Each row has a name. Each piece below is followed by the name of the row it came from, unless a question asks for something else. Each question is about the rows just above it. Places in a row count from 1.

(94): [-40 -40 -56 -40]
(6): [-2 -2 -2 -1]
(58): [-57  -5 -56  -5]
Every place of [-56] in (58): => 3
Places of [-57] in row (58): => 1
The value that (6) holds more than once: => [-2]
Repeated in (94): => [-40]
[-57  -5 -56  -5] is in which row? => (58)
Repeated in (58): => [-5]

(75): [ 21  76 -16 -16  37]
(92): [ 19  27  24  50 -55]
(124): [ 46 -30 -22  15 -35]
(34): [ 20  45  19 -12  21]
(12): [ 15  42 -13 -20  20]
At which places does (124) hold [15]? => 4
Where in the named rows is [42]? => (12), 2
Places of [21] in row (34): => 5
[46] is at row and place => (124), 1
[-55] is at row and place => (92), 5
Repeated in (75): => [-16]
Where in the named rows is [50]? => (92), 4

(102): [  3  51 -26 -28]
(105): [-15 -14  -1   4]
(137): [-23  51  -3  21]
(71): [-68 -16  17 -22]
(99): [-14 -14 -14 -14]
[3] is at row and place => (102), 1
Repeated in (99): => [-14]
At which places does (105) hold [4]? => 4
At which places does (99) hold [-14]? => 1 2 3 4

(53): [-10  39 -27  57  20 -94 -22 -13 -28  62 -22  83  12  47   0 -62  41  12]
(101): [  0  34  23   3 -14 -28 -61  46  20 -54   0  58  33 -17  20 -34 -76 -21]
(113): [ -4   7 -28  57 -60 -24  15   2   3 -57  57  24   0 -58  -6 -35 -23  45]
(93): [-93  39 -27 -10  20 -94 -22 -22 -28  62 -22  83 -10 -46 -22  -9 -46  -1]
(118): [  0  34 -21 -30 -14 -28 -61  46 -21 -54   0 -21  33 -17  20 -34 -76 -21]
Row and place of [-93] in the named rows: => (93), 1
Repeated in (113): => [57]
The row with [-93  39 -27 -10  20 -94 -22 -22 -28  62 -22  83 -10 -46 -22  -9 -46  -1] is => (93)
[-10  39 -27  57  20 -94 -22 -13 -28  62 -22  83  12  47   0 -62  41  12] is in which row? => (53)
[  0  34  23   3 -14 -28 -61  46  20 -54   0  58  33 -17  20 -34 -76 -21] => (101)
At which places does (93) hold [-22]? => 7 8 11 15
Where in the named rows is [-9]? => (93), 16

(85): [-41 -20  38 -41 -24  38   8   2 -29 -24]
(3): [ 11 -41  15  15  32 -13  -8  36  23 -51]
(16): [-29  75  42  15  16  15  36 -12  23 -21]
(90): [ 16  21 -52   7 -23   1   6 -26  -3  14]
Row and place of [-3] in the named rows: => (90), 9
At which places does (85) hold [-24]? => 5 10
At which places does (16) hold [15]? => 4 6
The value that (3) holds more than once: => [15]

(183): [ 43 -72 -15 -26  36 -11 -27]
(26): [-21 -12  18  10  -7  40  -8]
(62): [  3 -25  -2  -5   3  50  -5]
(162): [-21 -12  18  10  -5  40  -2]
(189): [-29   1  25   8  -6  17   3]
(180): [-21 -12  18  10  -5  34 -12]
(37): [-26  -8  25  13 -11  16   3]
(149): [-31 -15  32  21 -11 -11   3]
(179): [-3 -3 -3 -6 -6 -6  6]
At which places does (179) hold [-6]? => 4 5 6
[-21 -12  18  10  -5  34 -12] => (180)

(28): [-40  19  10  19  19 -66]
(68): [ 26  -8  59 -71  34 -53]
(108): [ 56  -7  56  56 -19  56]
(76): [ 53 -12 -41  59  45 -39]
Where in the named rows is [-40]? => (28), 1
Row and place of [26] in the named rows: => (68), 1
[-8] is at row and place => (68), 2
At which places does (28) hold [19]? => 2 4 5
Repeated in (108): => [56]
Which value appears more than once in (28)? => [19]

(114): [ 58 -58 -12 -60]
(45): [ 33  14   5 -41]
(111): [ 29  84 -57  29]
(116): [ 80 -32 -83  47]
(13): [-29 -40   6  27]
(46): [-81  34  25  53]
(91): [ -2 -30 -77  38]
The value that (111) holds more than once: => [29]
[ 58 -58 -12 -60] => (114)
[53] is at row and place => (46), 4
Where in the named rows is [-81]? => (46), 1

(42): [-15 -47 -15  26 -15 -15]
(69): [  5 -16 -15 -36  68  39]
(130): [ 75  75 -15  75 -16 -16]
(169): [ 59  60 -15 -17  -9 -51]
(144): [ -1 -26 -15 -27  80 -22]
(98): [-17 -15 -15  54 -34 -15]
(129): [-16  47 -15 -23  52  23]
(175): [-50 -16 -15 -36 -16 -45]
(47): [-27  -5 -15 -32 -64 -27]
At which places does (130) hold [-16]? => 5 6
Where in the named rows is [-1]? => (144), 1
Every place of [-15] in (47): => 3
The value that (98) holds more than once: => [-15]
Places of [-15] in row (98): => 2 3 6
Places of [-15] in row (42): => 1 3 5 6

(174): [0 3 3 4 3 4 3]
(166): [38 42  5  4  0 14  2]
(57): [ 0  2  5  4  3  1 11]
(38): [ 2  3  3  2 16  4  4]
(170): [ 1  1  2  3 21  2  5]
(164): [4 3 3 4 3 4 3]
(119): [ 5 50  6  3  1  6  5]
(40): [4 1 1 5 3 2 4]
(48): [ 2 12  5  2  4  4  4]
Every place of [0] in (166): => 5
Places of [4] in row (48): => 5 6 7

(159): [ 33   1  15  10  12  18 -11  -6 -10  -9   6  36  28 -11  33 -20 -12 -16
   1  -2  -8 -14 -37]
(156): [ 36  -2 -16  14  72  15  -5 -26 -18  -8 -14  37  34   8  18 -10  -9 -45
  -9 -39 -13 -22 -41]
(185): [ 12  -2  12  15  27  27  -8   7  -7 -16   7  27   4  27  27 -10  12 -16
   6  10 -13   7  12]
(8): [ 12  -2  -7  14  36  16  -8 -26  -7  -8 -15  15  34   8  14 -10  -9 -32
 -15 -19 -13 -22 -38]
(22): [-21 -20   5  34  -7  -3  -8 -26  10   7 -15  15  13 -32  23   6   1  -8
   1  -7  -5 -22 -37]
(87): [-19  -2  -2  14  -5  15  -9 -17   6  -8 -15 -16  12   8  13 -14  -9 -16
  27   4 -16  -4 -16]
(133): [ 21  -2 -13  14  56  16  -8 -26 -10  -8 -15  22  34   8  18 -10  -9 -39
   1 -30 -13 -22 -38]
(89): [-15 -18  -2  32  12  -1  -8 -26   4   5 -15  15  34 -23  19   9   2 -10
   1 -15  -8 -22 -38]
(2): [ 24  -2 -14  14  59  15  -5 -26 -12  -8 -15  31  34   8  18  -8  -9 -38
  -5 -32 -13 -22 -38]
Every place of [-16] in (87): => 12 18 21 23
Places of [-14] in row (159): => 22
At which places does (185) hold [12]? => 1 3 17 23
[-23] is at row and place => (89), 14

(35): [-28  -8 -21 -18 -19 -27  26   7  14 -32   8   9  30   8  -6 -11  33 -19
 -43  71  -1  10  22  11 -20  -7  -6   4  14  39 -51  14  -4  21 -27  17
   1  15  36  -3  19  29  29  13  -1 -10 -23  -9  12  13  43   9  -1  -7
  13  13 -33  31 -27   7  19  -1  23]
(39): [  6   1  -5 -10   2  14   3 -11  -9  -4  21  -6  -8  -1 -18   1   2  -2
   9  -7  -3   2  18 -10   1 -15  18  24 -33   2  26  -3  12   1  13   1
   8 -10 -14  -8 -14 -16   7 -12  15  -6   7   8  18   5 -32  15 -11  24
 -25 -17   2   1  -3  18   1  11   3]
(86): [ 24   5   7   1  -4  27 -14 -14 -15  20  15 -11 -25  -6 -14  10 -16  13
  32 -48  -4  -3  -3 -14  14  -4  20  20 -38 -24  57 -14  17  -9  27  -9
   6 -19 -33  -4  -4 -29 -13 -17  17   4  20  14   9  -3 -53 -13  -4  26
 -28 -24  22 -19  11   2  -8   8 -12]
(15): [  7   0  -7 -17   2   2   7 -14 -12  -4  26  -2  -9  -2 -22   0   8  -4
   3  -3  -5   3  14 -10  -1 -18  22  33 -38   5  28  -4  15   8  11   4
   6  -9 -14  -9 -12 -14  11 -12  20  -6   3   9  23   8 -38 -15 -14  33
 -30 -20   0   1  -7   9   8  13   6]
(27): [  8   3  21  35   6   0 -27  18  12  31 -42 -24  -5  -4  36   5 -28  17
  20 -40   8 -13 -28   8  15  30 -28 -45  12 -28 -11  -5 -17 -27   4 -19
 -11   6  -1  14   8   3 -33   9 -24  17   9 -11 -38 -23  25  12  21  12
  31  20  23 -21  31 -18 -18 -15 -21]
[  7   0  -7 -17   2   2   7 -14 -12  -4  26  -2  -9  -2 -22   0   8  -4
   3  -3  -5   3  14 -10  -1 -18  22  33 -38   5  28  -4  15   8  11   4
   6  -9 -14  -9 -12 -14  11 -12  20  -6   3   9  23   8 -38 -15 -14  33
 -30 -20   0   1  -7   9   8  13   6] => (15)
Every place of [1] in (39): => 2 16 25 34 36 58 61
[-28  -8 -21 -18 -19 -27  26   7  14 -32   8   9  30   8  -6 -11  33 -19
 -43  71  -1  10  22  11 -20  -7  -6   4  14  39 -51  14  -4  21 -27  17
   1  15  36  -3  19  29  29  13  -1 -10 -23  -9  12  13  43   9  -1  -7
  13  13 -33  31 -27   7  19  -1  23] => (35)

(138): [ 20 -48  -9  -4  -7 -27 -18  20 -15]
(128): [ 74 -44 -66 -62  55  54   2 -32  58]
(77): [-13  -3 -16  -9 -14 -16  -1 -16 -11]
(79): [-33  -9 -11  -1 -34 -30  -5  -2 -37]
(191): [ -8 -23 -28 -28  -1  -4 -19 -17 -18]
(182): [-16 -44 -52 -44 -44  59 -23 -38 -52]
(60): [-19  25   2  21   8 -24  20   0 -34]
(176): [  0 -26 -11 -20 -30   2 -18   0   5]
(192): [-24  12 -18 -19  -2  -1  -3 -36  -3]
(208): [ -8 -53 -29  -2 -13 -29  32 -30  -8]
(54): [  4 -30  38  -2  10   8 -50  11  27]
(212): [ 19 -40  -5  14 -19 -45  -1  36 -27]
Where in the named rows is [-45]? => (212), 6
At which places does (182) hold [-52]? => 3 9
Row and place of [58] in the named rows: => (128), 9

(146): [ 71 -60 -60 -60  71]
(143): [-13 -36 -82 -13   9]
(122): [-15 -20   1  29 -55]
(33): [-78  21  33 -50   9]
(127): [65 23  9 27 33]
(66): [-86 -45  20  22   9]
(177): [-83 -29  67 -13 -49]
(11): [ 45 -59  95 -62  58]
Places of [58] in row (11): => 5
Which value appears more than once in (143)? => [-13]
Where in the named rows is [-83]? => (177), 1
Places of [-60] in row (146): => 2 3 4

(55): [11 23 -8 11  1 11 35 11 16]
(4): [ 36 -16  31  36  36  36  12 -15  39]
(152): [-36  -6 -20   5   2  -9 -30 -52  -4]
(19): [  5   1 -22  -8 -11 -20 -14  17   3]
(32): [-18  21  -6   7   8 -34   9 -11  38]
(112): [  5   1 -22  -8 -11 -20 -14 -43 -32]
(100): [-22  -2  -3 -32   8  47  -7 -12 -41]
Which value appears more than once in (55)? => [11]
Which value appears more than once in (4)? => [36]

